These are the activations of a small neural network, seen along a few directions. Each row is one input.
In each table, some parts of the input vary, and every possible input appears once, in random order.
A made-up example of a description, with smaller parts first: line(4) and (point or line(11) or (values(3) and ring(5))).
Shared parts are said once, and a part with two or three values counts as separate values.
In the rows, zero is written as 128.

Other details of the inputs vary at random and push rows far along two fixed directions, the same in every table; ignore that.

A family of inputs:
row 1: [169 130 152 184 119 149 155 130 111 142  97  90  92  55]
row 2: [132 138 121 195 132 172 101 118 141 154 129 105 111  84]
row 3: [154 120 122 196 127 166 123 118 147 134 127 109 113  83]
row 4: [101 135 124  75 122 104 129 129 125 119 133 139 152 158]
row 5: [121 135 119  79 137 104 143 124 126 111 133 147 156 170]
row 6: [104 144 113  87 131 103 123 139 102 132 156 137 140 156]
row 7: [134 127 128  77 138 100 157 125 133 105 134 152 159 174]
row 8: [101 184 100 114 107 150 150  89 133 126 186  80 168  58]
row 9: [ 99 139 116  83 121 102 120 142 104 129 157 134 138 148]
row 10: [117  97 148 157 146 133  67 148 130 153  79 162  90 176]
row 11: [161 122 128 192 131 165 137 101 171 120 103 115 130  94]
row 12: [144  89 136 166 151 123  84 160 118 143 101 165  83 172]
row 13: [ 86 141 125  73 123 112 113 127 121 129 136 135 149 154]
row 14: [135 182 126  98  93 130 208 100 105 114 158  58 152  27]
row 15: [125 120 131  71 129 101 152 127 131 103 135 150 156 166]
row 16: [110 133 115  83 128 101 132 137 109 115 158 138 138 153]
row 17: [133  90 147 160 145 125  83 150 133 143  76 166  93 181]
row 18: [112 132 114  81 128 100 130 141 107 119 158 139 140 153]
row 19: [148  92 164 145 131 114 109 176  76 163  70 145  53 139]
row 20: [ 84 143 118  80 123 111 104 142 100 139 160 132 134 144]
row 21: [111  95 140 161 141 136  56 164 108 166 105 155  75 160]
row 22: [140 169 106 119 108 142 193  86 154  96 187  82 177  60]
row 23: [129 142 144  71 126  88 164 153  65 129 131 116 123 129]
row 24: [130 125 130  74 133  97 155 124 133 101 134 153 157 170]
row 25: [171 115 138 190 129 164 153 101 182 110 105 113 131  91]
row 26: [101 142 115  85 124 102 122 137 103 129 158 137 139 150]
row 27: [140 126 123 197 120 167 113 120 144 144 127 104 111  78]
row 28: [127 129 122  83 133  95 146 136 114 113 158 147 144 160]
row 29: [121 180 104 112 110 147 178  76 157 109 160  84 190  74]
row 30: [120 140 143  59 112  86 159 154  65 133 129 120 116 123]
row 31: [144 125 132 192 122 166 126 105 169 127 102 107 124  89]
row 32: [133 136 129 189 132 173 110 104 161 145 104 109 125  95]
row 33: [ 84 141 126  73 123 112 115 124 121 125 136 136 146 156]
row 34: [155  78 147 163 148 119  95 166 125 139 101 166  84 175]
row 35: [112  92 148 154 142 137  65 151 128 156  80 160  88 171]
row 36: [112  97 142 163 142 132  59 164 112 160 104 155  73 163]
row 37: [128 121 131  73 129  98 153 129 135 102 134 149 157 166]
row 38: [128  85 147 157 141 128  80 153 132 146  77 163  92 175]
row 39: [115 128 123  74 128 102 139 128 127 108 134 144 154 163]
row 40: [175 124 126 199 137 161 143 115 158 128 128 112 122  91]
row 41: [117 139 111  85 137 102 134 137 105 121 158 141 143 159]
row 42: [158 119 130 191 128 165 137 103 173 117 104 112 126  91]
row 43: [168 117 129 197 127 165 140 114 158 128 130 109 119  80]
row 44: [141 129 124 199 121 165 116 117 149 138 127 102 111  79]
row 45: [128 168 104 107 106 147 185  76 160  97 163  87 189  67]
Each input here is: line(5) and (point or (values(2) and line(4))).
Changing only the line(5) part turns row 2 into row 20. The same change can be made to row 6. Which row results? -> row 9
Changing only the line(5) part turns row 24 into row 15. The same change can be made to row 26. Which row results? -> row 27
Which other rows does row 19 become when the line(5) part takes its other values? List them by row number. -> row 1, row 14, row 23, row 30
Which other rows does row 13 become when the values(2) part takes its other values? List them by row number. -> row 20
Which other rows does row 9 become when the values(2) part takes its other values? List them by row number. -> row 4

A family of inputs:
row 46: [ 98 115 132  38 132  64 115 161  88 122 115 174 130 217]
row 47: [111 162 116  96 120 136 147 102 134 123 150 108 164 106]
row 48: [128 145 112 102 113 125 164 104 146  95 157 115 164 111]
row 49: [ 95 128 130  61 125  88 119 157  88 134 158 142 123 163]
row 50: [136 140 120 156 130 147 129 113 133 134 118 113 131 108]
row 51: [133 128 132 160 137 136 110 137 111 147 103 124 101 124]
row 52: [115 140 113  86 123 103 141 136 105 119 163 126 142 133]
row 53: [126 159 117 118 109 134 166 101 131 116 136  92 155  76]
row 54: [126 140 131 149 129 151 124 117 133 141 119 111 125  99]
row 55: [138 119 129 162 144 140 110 123 145 130 102 138 124 146]
row 56: [124 148 114 123 113 145 153 102 154 114 168 104 162  88]
row 57: [ 89 135 125  63 131  91 116 146  93 135 152 150 134 172]
row 58: [113 116 144  33 150  59 128 175  64 132 131 181 121 226]
row 59: [143 122 126 152 119 138 138 125 130 122 127 114 118  95]
row 60: [133 144 120 161 127 140 125 124 120 140 135 108 116  98]
row 61: [119 165 107 103 122 130 154 102 131 117 148 106 166 107]
row 62: [147 121 122 153 119 140 139 120 143 117 126 119 125 101]
row 63: [133 151 103 128 116 139 161 103 149 106 168 102 161  91]
row 64: [ 89 119 124  41 147  71 106 160  86 125 124 182 131 236]
row 65: [119 158 111 124 119 147 147  96 151 120 162 105 165  93]
row 66: [136 123 126 153 123 148 126 121 147 130 140 118 128 102]
row 67: [137  95 148 179 151 146  81 137 150 146  81 154  98 162]
row 68: [108 152 109  89 125 106 137 128 103 125 159 126 147 136]
row 69: [ 99 135 113  67 134  88 120 146  93 127 150 154 139 182]
row 70: [136 137 133 150 118 137 136 124 122 133 109 105 118  93]
row 71: [108 122 116  67 136  88 127 145 114 108 156 159 146 189]
row 72: [132 125 138 148 121 145 133 108 162 122 109 118 137 112]
row 73: [145  83 149 171 132 141  94 147 140 139  92 150  86 140]
row 74: [108 136 121  81 118 112 135 130 116 122 165 129 148 134]
row 75: [145 101 130 187 149 143  90 143 139 142  97 152  96 155]
row 76: [126 162 101 128 120 138 153  99 140 118 162 101 162  91]
row 77: [145 125 117 159 126 141 131 124 142 124 138 119 128 105]
row 78: [109 163 117  97 119 135 148 104 128 125 150 106 160 104]
row 79: [130 132 125 158 132 152 119 110 158 127 134 123 140 116]
row 80: [133 121 135 147 116 145 133 124 135 127 128 113 119  91]
row 81: [162 133 137 154 136 140 155 121 132 131 124 118 128 107]
row 82: [148  93 141 183 141 131  91 164 111 149 103 140  70 142]
row 83: [152  91 135 184 141 136  95 155 128 142 104 146  86 145]
row 84: [137 103 136 160 135 142 105 133 153 128 123 141 117 139]
row 85: [144 158 123  96 128 122 179 107 128 115 155 113 162 110]
row 86: [133 142 122 156 131 144 130 117 127 136 118 111 126 102]
row 87: [ 90 140 126  63 129  90 114 150  87 140 152 145 125 166]
row 88: [139 118 123 170 144 140 107 128 147 129 117 140 122 145]
row 89: [166  98 161 177 153 129 111 161 106 154  87 143  75 146]
row 90: [145 121 124 154 117 140 139 121 136 120 127 116 122  99]
row 91: [133 109 144 151 129 140 114 129 148 133  92 135 113 135]
row 92: [ 97 123 136  57 119  87 125 154  89 126 146 142 123 156]
row 93: [148  88 147 178 142 133  97 142 148 135  68 154  93 164]
row 94: [131 129 138 146 117 147 133 117 142 131 110 112 129  99]
row 95: [129 136 128 151 131 154 124 108 151 132 119 117 135 111]
row 96: [125 143 121 118 109 141 161  94 161 102 157 103 166  87]
row 97: [138  96 156 172 133 140  96 149 129 149  75 139  86 134]
row 98: [147  91 147 176 137 133  97 149 127 145  69 147  85 151]
row 99: [129 136 142 144 116 144 131 126 127 137 110 105 118  89]
row 100: [173  92 153 180 160 134 113 147 143 138  84 162  92 165]
row 101: [154  79 141 178 139 134  98 151 139 131  87 157  83 156]
row 102: [151 158 120 118 128 136 184  98 145 112 153 105 163  93]
row 103: [133 126 129 153 122 146 126 127 136 135 141 112 120  95]
row 104: [124 151 117 101 108 120 159 120 112 113 157 101 141  89]
row 105: [111 158 111 102 119 133 143 107 135 123 165 111 162 107]
row 106: [ 91 102 139  36 130  71 110 163  97 116 136 180 128 217]
row 107: [115 155 124  94 109 131 158 102 140 114 141 103 165  96]
row 108: [ 98 118 133  57 119  91 128 145 101 118 146 150 137 166]
row 109: [130 156 114 119 111 137 167  95 151 108 135 100 163  90]
row 110: [136  96 143 180 144 143  78 150 129 156  96 153  85 152]
row 111: [125 145 133 150 126 149 124 120 125 145 121 106 117  93]
What do these inputs look like to the network? -> line(6) and (point or (values(2) and ring(5)))
Changing only the line(6) part turns row 95 into row 54. The same change can be made to row 101. Which row results? -> row 59
Changing only the line(6) part turns row 60 into row 75. The same change can be made to row 89. Which row results? -> row 102
Which other rows does row 63 become when the line(6) part takes its other values? List them by row number. -> row 52, row 71, row 77, row 82, row 83
List by row number the other rows that have the line(6) part in common with row 85. -> row 46, row 47, row 61, row 62, row 66, row 73, row 76, row 77, row 105, row 107
Which other rows does row 56 become when the values(2) part takes its other values? List them by row number. -> row 63
